Here are a small network's activations along a few directions, averaged over the inputs that share one value of a field.
Related values have similar rows: they may be neighbours, one step apart, or belong to one group.
(in the rows, 128 means zero)

Other fields shift rows strongly along two fixed directions, in all tables alike. That doesn't count.

Values of NUR:
volo: [135 130  85  83  99 100 109 164 146  93]
zel: [118 147 148 131 123 142 142 110 115 137]
zapek: [101 113 123 161 157 136 105 174  53 197]
bazi: [113 124 102 154 156 162  81 174 102 187]
lirur: [116 107 163 165 175 125  97 167  52 187]
lopel: [121 122  36 114 126 141  65 181 128 126]
buzu: [130 135  47  57  65  98 109 158 175  58]
mumo: [148 110 140 160 149 112 128 120 127 136]
mesor: [133 133 101  89 106 103 109 154 127  99]
tum: [115 154 125  67  61 122 180  84 171  64]
buko: [125 123 102 166 162 150  89 149 112 160]
zodi: [138 100  92 147 163 125  81 164 105 165]
zap: [135 151 100  65  71 139 165  90 217  57]
por: [111 146  77  89 101 152 118 149 147 122]
zuli: [113 132 197 151 133 111 172  94 123 130]
ful: [151 124 245 175 165 108 191  70 109 131]
keso: [132 133 189 172 158 153 155  88 102 170]
datin: [168 118 232 159 133 125 209  12 192  85]
The values of NUR form a ring.
Q: What is the length, in steps, of the shortest route from bazi to lirur?
A: 7
Q: List every value one step from buko, in the order listed.
A: lopel, zap
Q: List every value one step from zel, in the order listed.
A: tum, keso

Values of MIV:
sim: [119 137 127  98 110  96 134 135 116 100]
naliz: [118 144 132  93  92  97 160 118 130 100]
gon: [133 133 126  97 107 108 132 134 151  90]
dena: [167 118 207 172 146 125 184  40 179 107]
sez: [123 124 121 110 126 108 106 172 106 128]
buk: [124 132 113 119 123 154 132 120 168 119]
luv: [144  93 157 227 202 158 100 136  86 208]
vula: [103 144 160 134 131 150 148 116 102 156]
mopup: [140 110  65 125 130 120  86 160 125 129]
fiz: [148 124 128 107 111 107 139 102 168  87]
bib: [ 95 140  84 102 116 136  93 172  94 154]
rala: [118 132  45  95  94 147 107 145 156 103]
lanat: [151 120 187 146 143 113 157  95 145 110]
suk: [115 124 133 152 152 133 108 164  52 193]
zoter: [122 144 134 142 137 168 134 110 142 137]
The values of MIV form a line.
Q: List every value one step from suk, in the order listed.
A: naliz, bib
Q: List every value one step from lanat, in the order listed.
A: gon, fiz
Q: What is the length, in steps, of the shortest route from vula to dena?
A: 10
